A small network was shown many inputs. Here are its activations along a few directions, one row for each input.
Each table varies a few parts of the input and shows all the possible inputs, shuffled.
Descriptions start from the smaller parts, as in this example, which fits no table here: line(6) and (point or line(9) or (values(3) and ring(8))).
Shared parts are said once, and a part with two or three values counts as separate values.

Other details of the inputs vary at random and push rows far along two fixed directions, the same in every table; ignore that.

Rows:
R1: [ 49  -9  13 -39 -35   8   8   0  23  56   4   1   2]
R2: [-20  47 -13  19   4 -47  11  -4 -20 -10 -30 -11   8]
R3: [ 39  10  33 -45 -12  -8 -14  -3  33  43   1  14 -11]
R4: [ 33  -3  27 -56 -19  -7  -8   0  26  48  11  17 -22]
R5: [ 59 -16  21 -57 -31   2  12  -6  23  43   4  12   8]
R6: [  1   3   9 -28   0   3  -8   4  -2  12  12  -3  -4]
R7: [ 38 -19  48 -44 -30  -5  -4  26  22  49   0  -4  10]
R8: [  9  -1  10 -12 -11   4  23  -1  15   3  16  14  11]
R9: [ 44  -4  23 -62 -16  -6   8  12  34  69   4  11 -16]
R10: [  2   1   5 -23  -1  -1 -13   8   0  13  14   5   1]
R11: [ -4   2  11 -12 -19   9  18  -1  15  10   7  16   9]
R12: [-37 -36  -8  31  42  71 -24 -14 -11 -34  13  28 -10]
R13: [ 18  -6  -1 -12  12  -3   2  10   3  14   4  20   3]
R14: [  7  33 -13  -8   7 -53  25   4  -9   2 -15 -14   6]
R15: [  9   0   0 -14  15   6   6   4  17  20  -4  -7 -12]
R16: [ 34 -27  35 -48 -29 -10 -12  20  25  49   1  -1  15]
R17: [-33  28 -34  32 -15 -43  19  -4 -33 -31 -30 -23  16]
R18: [-28  34 -37  31 -19 -33  23  -7 -34 -32 -28 -24  14]
R19: [-11  22  -3  37 -17 -46  10   5 -17 -34 -27 -25  -1]
R20: [ 46   9  27 -45  -5  -6   2  11  37  65  -4   7  -4]
R21: [ 11  -5   4 -21   8  -6   7  -4  -1  12  15   9  -7]
R22: [  7   4   3 -18   3   5 -16  18   2  15   2   7   5]
R23: [-14  28 -37  41 -15 -43  17  -3 -23 -13 -21 -32  15]
R24: [-15 -28  -9  34  46  72 -23  -2   1 -22  17  13 -16]
R25: [-16  44 -20  17   2 -43   8   9 -27 -12 -30  -5   5]
R26: [ -5  31 -17  11  -6 -42  -2  11  -9  -8 -16   0  -8]
R27: [-31 -31  -2  26  43  70 -29 -28   3 -45  26   9 -27]
R28: [-27  28  -6  43 -13 -42  25   8 -37 -31 -32 -24   5]
R29: [ 38 -24  30 -38 -32 -12 -10   1  32  34  -5   9  -4]
R30: [ 24 -19  28  -1  -5  -3  11   4   1   2  -1   1   6]
R31: [ 12  12   7 -19   5   9 -19  17  -2  14   3   3   4]
R32: [-17 -42  -3  15  40  55 -16 -18  -5 -26  37  25 -10]
R33: [-25 -36  11   7  11  76  -9  -3  18 -29  37  13   3]
R34: [-16  42 -24  32 -20 -42  34   7 -10 -16  -7 -20  13]
R35: [ -9  27 -13   2  -9 -45   2   2  -8  -7  -5  -2 -13]
R36: [ 56  -4  26 -55  -4  -4  -1  16  23  56   8  28   0]
R37: [-11 -60   8  31  28  56 -15 -19  -3 -36  23  11   2]
R38: [ 14 -14   2 -13 -21  -1  -7  -9  16   2  -3  -1   0]
R39: [-32  26 -39  33 -14 -49   9   8 -32 -36 -22 -39  26]
R40: [-21 -55   0  49  25  69 -23 -18  -1 -22  23   1  -7]
R41: [  6  14  16 -18   9   6 -17   2   7  16   5  -5   8]
R42: [-12  28 -11  53 -12 -45  23  13 -27 -13 -24 -37   6]
R43: [-26 -26  -5  35  38  70 -39 -14  -6 -43  23  21 -24]
R44: [-14 -29   5  25  51  61 -18 -23   1 -27  28  17  -4]
R45: [-32  21 -20  38 -14 -48  17   1 -33 -30 -32 -22  10]
R46: [ 36   0  30 -51 -41  -4  10   3  48  45  12  21   0]
R47: [14 -1 -6 -4  8  5 -2 15 13 24 -4 10 -6]
R48: [ 21 -19   2 -13  -9  -2   6 -10   5   5   3   2  13]
R49: [-30 -30   2  11  46  73 -28 -14  -3 -31  27  -2  -8]
R50: [ -2  29 -22   7  -3 -48  17  12  -6   9 -12 -12  -4]
R51: [-39 -33  -1  19  45  69 -18 -26  -6 -32  13  15 -15]
R52: [-41 -37  -4  23  36  65 -21 -21 -11 -32  23  25 -15]
R53: [ -7  25 -29  20 -24 -32  11  -8 -13 -32 -19 -23   5]
R54: [-27  34 -17   6  -2 -45  17  -2 -25  -8 -20 -10  -2]
R55: [-25  33 -42  28 -20 -39  14   8 -32 -39 -23 -38  21]
Description of these inputs: values(5) and (point or line(4) or ring(6)).
The inputs of R14 and R15 match in every part but the values(5) part. If R21 is changed in the same way as R14 into R15, which row does it become? -> R9
The inputs of R7 and R28 match in every part but the values(5) part. If R55 is changed in the same way as R7 into R28, which row does it become? -> R18
Change only the line(4) part in R38. List by row number the other rows that result. -> R19, R29, R53
Start at R1 and move only the line(4) part, one step at a time. The first step leads to R23. Which rows follow, in order? -> R40, R42
Start at R41 and move only the ring(6) part, one step at a time. The first step leads to R49. Which rows follow, in order? -> R6, R10, R22, R31

Rows:
R56: [ 38 -41  36 -65   2  37 -23 -13  39  62   5  46 -40]
R57: [ 15 -53  20  34 -20  34  37 -10  13 -25  -5  14  24]
R58: [-42 -17  11  65  18  17 -21   0 -36 -62  -5  -7   7]
R59: [-44  -3 -44  59  37  21  -6 -13 -26 -31  -6 -11 -23]
R60: [-66  -2 -17  22  18  19 -10 -14 -36 -61   5 -10   4]
R61: [ 12  71 -30 -42  -4 -50  27  16 -12  34 -13   2  30]
R62: [ 50 -57  41 -29   1  67 -42   7  27  37  27  -2   6]
R63: [-30   8 -55  48  45  16  -4  -6 -22 -32   2   8 -25]
R64: [ 25  34  12 -23 -17 -77   5  11  -6  14 -30 -32  -2]
R65: [-22   9 -43  58  69  20  -7  -1 -21 -51  21  -8  -9]
R66: [-39  -2 -19  40  13   7 -17 -22 -31 -42 -23  -4 -24]
R67: [ 33  38   0 -10 -18 -61  12  24  -5  28 -30 -44   9]
R68: [  1  37   8 -24 -63 -76   0  14   8   2 -12 -14   8]
R69: [-35 -16 -33  62   5  30 -30  -7 -36 -41 -10 -19   5]
R70: [-66   7 -37  36  47  47   1 -12 -31 -47  10 -14  14]
R71: [ -6  21  -8 -44 -49 -81   0  23  -9   7  -8 -16  28]
R72: [ 12  39  -6 -13 -62 -56   8  32  12  14 -24 -29  19]
R73: [  3  -8  14   1  40   4  -1   5   1  -1  12  41 -15]
R74: [ 23  48  -9  -2   9 -73  31  36  -3  45 -10   3   7]
R75: [ 33   3 -18   8 -62 -69  44 -23   9  27 -38 -16  31]
R76: [ 11  33  31  -6 -24 -74  19  23  -9  22 -40  -7   7]
R77: [ 29 -10  30 -60   8  55 -18 -20  51  31  41  59 -26]
R78: [ 18  77 -28 -17 -16 -56  26  13  18  32  -4  -3   2]
R79: [-13  10  17 -11   2  19  -5 -23  28  -3  15  17 -20]
R80: [ 25 -51  48 -16  31  67 -11   9  32  60  32  32  -9]
R81: [ 80 -91  47 -38 -25  61  10 -34  56  46  28  19  14]
R82: [ -7 -18  34   3  29   4   3   2   5  10   3  23 -11]
R83: [  3  54  14 -24 -50 -65  12   4   9   7 -26 -14  -7]
R84: [ 31 -57  57 -18   8  79 -18  17  26  48  19  23  -5]
R85: [ 22  48 -24 -29  -7 -78  13   9  -6  22 -34  22 -23]
R86: [  8 -44   4  13 -52  35  46 -23  22 -26  26   0   5]
R87: [-35  -5 -33  58  17  29 -15 -12 -33 -33 -15 -20 -14]
R88: [-52   9 -24  60   9  46  -7  -8 -10 -58   1 -24  -9]
R89: [-18   9 -30  36  63  -1 -12 -11 -24 -63  10   7 -18]
R90: [-10 -31 -12 -21 -12  32 -20  21   8  -6   6  -7  32]
R91: [-67  11 -21  19  37  21  -1 -24 -35 -52  10   0   1]
R92: [ 26  29  16   5 -40 -58  12  45 -15  28 -34 -25  28]
R93: [-36  -5 -17  42  57   1 -11 -17 -20 -57   4 -17 -18]
R94: [ 34 -51  39 -49 -25  39 -45 -10  26  44  10  31 -13]
R95: [ 25   4 -13 -18 -80 -64  70  -1 -18   7   4 -20  32]
R96: [-16   4  -2   7  10  42  -4 -10  28   7  23   0 -14]
R97: [  7  68 -17 -52  -7 -64  24   4 -22  20 -10  17  15]
R98: [ 20 -48  32 -67   0  88 -19   7  33  46  19  16   9]
R99: [-31 -14  -8  46  24   4 -33 -11 -31 -64   9 -31   4]
R100: [ 48 -50  37 -43  32  62 -22   1  44  57  36  13 -17]
What is each input in this table made of? -> values(5) and (point or (values(2) and line(4)))
The inputs of R83 and R66 match in every part but the values(5) part. If R72 is changed in the same way as R83 into R66, which row does it become? -> R69
The inputs of R64 and R76 match in every part but the values(5) part. If R89 is changed in the same way as R64 into R76, which row does it become? -> R73
Change only the values(5) part in R58. List by row number the other rows that result. -> R68, R71, R94, R99
Change only the line(4) part in R78. List by row number the other rows that result. -> R72, R88, R96
List by row number the other rows that have the values(5) part in common with R60. -> R61, R70, R71, R90, R91, R95, R97, R98
